A small network was shown many inputs. Here are its activations along a few directions, one row for each input.
In each table, some parts of the input vary, and every possible input appears once, in random order.
A made-up example of a description, with smaller parts first: values(3) and (point or ring(11) or (line(4) and ring(8))).
Shared parts are said once, and a part with two or three values counts as separate values.

A family of inputs:
x1: [-0.11 -0.26 -2.50  1.84 -0.42 -2.93 -0.47  1.99  0.41 -3.32  1.42  3.47
 -1.70  0.92 -0.05  0.68  2.34  1.96]
x2: [-0.41  1.39  5.57  0.05  2.62  2.18  0.58 -0.22  1.87  1.48  0.20 -3.53
 -1.56 -1.95 -4.01 -1.11 -0.02 -0.19]
x3: [-0.28  0.50  3.25  0.80  1.57  3.63 -0.53 -1.15  2.10  2.32 -0.44 -1.23
 -0.77 -0.87 -4.66 -0.86  0.05  0.88]
x4: [ 0.66  1.37  0.99  0.23 -0.07 -2.08 -0.22  1.55  0.45 -3.12  1.01 -1.23
 -2.93 -1.10 -0.54  0.06  1.36 -0.21]
x5: [-0.50  0.50  2.96  1.29  1.14  3.98 -0.67 -1.24  1.80  2.98 -0.53 -1.30
 -0.09 -0.65 -4.42 -1.09  0.06  0.86]
x6: [-0.13  0.10 -1.21  1.56 -0.38 -4.10  0.29  2.28  0.43 -3.38  2.01  2.39
 -2.08  0.07  0.64  0.57  2.51  1.62]
x7: [-1.13  0.97 -0.51  1.04 -1.50  1.67 -0.77  0.25  1.42  1.87 -0.43  0.68
  1.97 -0.05 -1.39 -0.48  0.85 -0.67]
x8: [-0.22  0.40  0.67  0.25 -0.27  0.93 -1.09  0.04  1.73  0.22 -0.16  0.27
  0.23 -0.48 -2.12  0.11  0.77 -0.38]
x9: [-0.31  1.35  3.11 -0.46  0.77 -0.60  0.06  0.83  1.41 -0.68  0.45 -2.00
 -0.64 -1.53 -1.53 -0.20  0.70 -1.65]
x10: [ 1.09 -3.41 -1.14 -5.28  0.53  0.56  2.08 -4.22 -5.15  3.47 -2.58 -1.83
  5.36  1.63  7.42  0.64 -6.51 -3.92]
x11: [ 0.50  0.51 -1.93  1.32 -1.58 -0.13 -1.58  0.91  0.62 -1.63  0.33  1.02
 -1.23  0.15 -0.90  0.28  1.34  1.10]
x12: [-0.98  0.35 -3.84  2.57 -1.73 -2.10 -0.26  2.38  0.27 -1.67  1.24  3.95
  0.26  1.33  0.62  0.28  2.25  1.84]
x13: [-0.46  0.42  0.32  0.75 -0.71  1.33 -1.21 -0.01  1.46  0.91 -0.25  0.25
  0.92 -0.25 -1.90 -0.11  0.76 -0.33]
x14: [ 1.03 -3.09  1.49 -5.19  2.22  3.33  2.86 -5.57 -4.70  6.04 -3.01 -3.50
  4.33  0.88  5.34  0.06 -6.70 -1.89]
x15: [-0.13  0.61 -0.12  1.17  0.64 -4.44  0.70  2.75  0.15 -4.24  2.10  1.37
 -2.58 -0.06  0.38  0.33  2.04  0.67]
x16: [-0.28  0.87 -2.83  1.53 -2.29  0.28 -1.35  1.36  0.74 -0.69  0.13  1.39
  0.03  0.32 -0.38  0.00  1.46  0.72]
x17: [ 0.76 -3.01 -4.66 -4.15  1.06 -2.74  3.25 -1.73 -6.84 -0.39 -1.56  1.23
  3.16  3.31  9.48  1.13 -4.70 -1.55]
x18: [ 1.77 -3.20 -3.69 -5.06 -0.29 -0.61  1.71 -2.76 -5.65  0.73 -2.24 -1.56
  2.79  1.71  8.51  0.76 -5.70 -2.81]
x19: [-0.44  0.81  4.48  0.41  1.65  2.55  0.08 -0.75  2.19  2.26  0.01 -2.44
 -1.07 -1.77 -3.88 -0.92  0.45  0.50]
x20: [-0.30 -0.09 -2.97  2.32 -0.89 -2.50 -0.62  2.03  0.16 -2.71  1.37  3.58
 -0.87  1.22  0.10  0.59  2.21  2.09]
x21: [-0.29  0.80  1.99 -0.08 -0.23 -0.22 -0.34  0.33  1.75  0.19  0.36 -0.89
 -0.16 -1.37 -1.38  0.03  1.07 -0.71]
x22: [-1.23  0.91  2.15  1.59  0.39  4.31 -0.36 -0.96  1.79  3.90 -0.75 -0.89
  1.05 -0.42 -3.92 -1.47  0.20  0.38]
x23: [ 0.74  0.43 -1.47  0.89 -1.15 -0.59 -1.42  0.82  0.82 -2.26  0.41  1.01
 -2.02 -0.09 -1.09  0.42  1.43  1.02]
x24: [ 0.65  0.78 -0.13  0.62 -1.07 -1.73 -0.70  1.10  0.78 -2.29  0.92 -0.18
 -2.41 -0.95 -0.33  0.30  1.78  0.69]
Q: The inputs of x22 and x16 match in every part but one. If x2 is changed in the same way as x22 into x16, which row does it become?
A: x4
Q: Describe the family of inputs behind these rows.
A: line(4) and (point or line(5))
Q: Which other rows does x20 become when the line(5) part takes its other values? List them by row number.
A: x1, x6, x12, x15
Q: List by row number the other rows that have the line(4) part in common with x21.
A: x7, x8, x9, x10, x13

A family of inputs:
x25: [ 1.14 -3.24 -1.65 -5.18  0.92  0.68  2.50 -3.98 -5.58  3.14 -2.61 -1.80
  4.35  1.78  7.64  0.57 -6.26 -2.83]
x26: [-0.22  0.33 -0.41  0.90 -0.37 -0.15 -0.38  0.61  0.61 -0.43  0.35  0.73
 -0.39  0.03 -0.78 -0.03  0.91  0.59]
x27: [-0.34  0.58  0.14  1.17 -0.26  0.40 -0.55  0.57  1.11 -0.08  0.34  0.52
 -0.49 -0.19 -1.67 -0.20  1.13  0.70]
x28: [-0.34  0.68  0.50  1.18 -0.19  0.34 -0.64  0.65  1.38 -0.21  0.42  0.37
 -0.67 -0.39 -1.99 -0.20  1.28  0.61]
x29: [-0.07  0.61  0.33  0.89 -0.15 -0.46 -0.46  0.84  0.99 -0.97  0.60  0.26
 -1.13 -0.41 -1.30 -0.03  1.23  0.55]
x30: [-0.32  0.97  1.20  1.29  0.15 -0.15 -0.49  1.02  1.62 -0.76  0.77  0.03
 -1.40 -0.73 -2.35 -0.25  1.64  0.68]
x31: [-0.19  0.74  0.63  0.99  0.03 -0.68 -0.33  1.04  1.14 -1.10  0.76  0.26
 -1.27 -0.51 -1.47 -0.06  1.43  0.57]
x32: [-0.18  0.63  0.11  0.90 -0.38 -0.27 -0.53  0.81  0.99 -0.71  0.48  0.34
 -0.75 -0.34 -1.21 -0.06  1.17  0.38]
x33: [ 1.24 -3.44 -2.38 -5.37  0.83  0.13  2.64 -3.84 -6.12  2.65 -2.60 -1.46
  4.42  2.12  8.49  0.72 -6.44 -2.89]
x34: [-0.31  0.87  0.68  1.16 -0.25  0.27 -0.68  0.78  1.49 -0.36  0.47  0.12
 -0.86 -0.57 -2.08 -0.23  1.39  0.49]
x35: [-0.21  0.85  0.89  1.16 -0.03  0.08 -0.61  0.82  1.48 -0.63  0.59  0.04
 -1.26 -0.64 -2.17 -0.21  1.45  0.66]
x36: [-0.20  0.44 -0.05  0.91 -0.31 -0.20 -0.48  0.67  0.88 -0.56  0.42  0.59
 -0.55 -0.16 -1.12 -0.02  1.07  0.50]
Q: Describe the family of inputs behind these rows.
A: values(2) and (point or line(5))
Q: The inputs of x31 and x30 match in every part but the values(2) part. If x32 is changed in the same way as x31 into x30, which row does it become?
A: x34
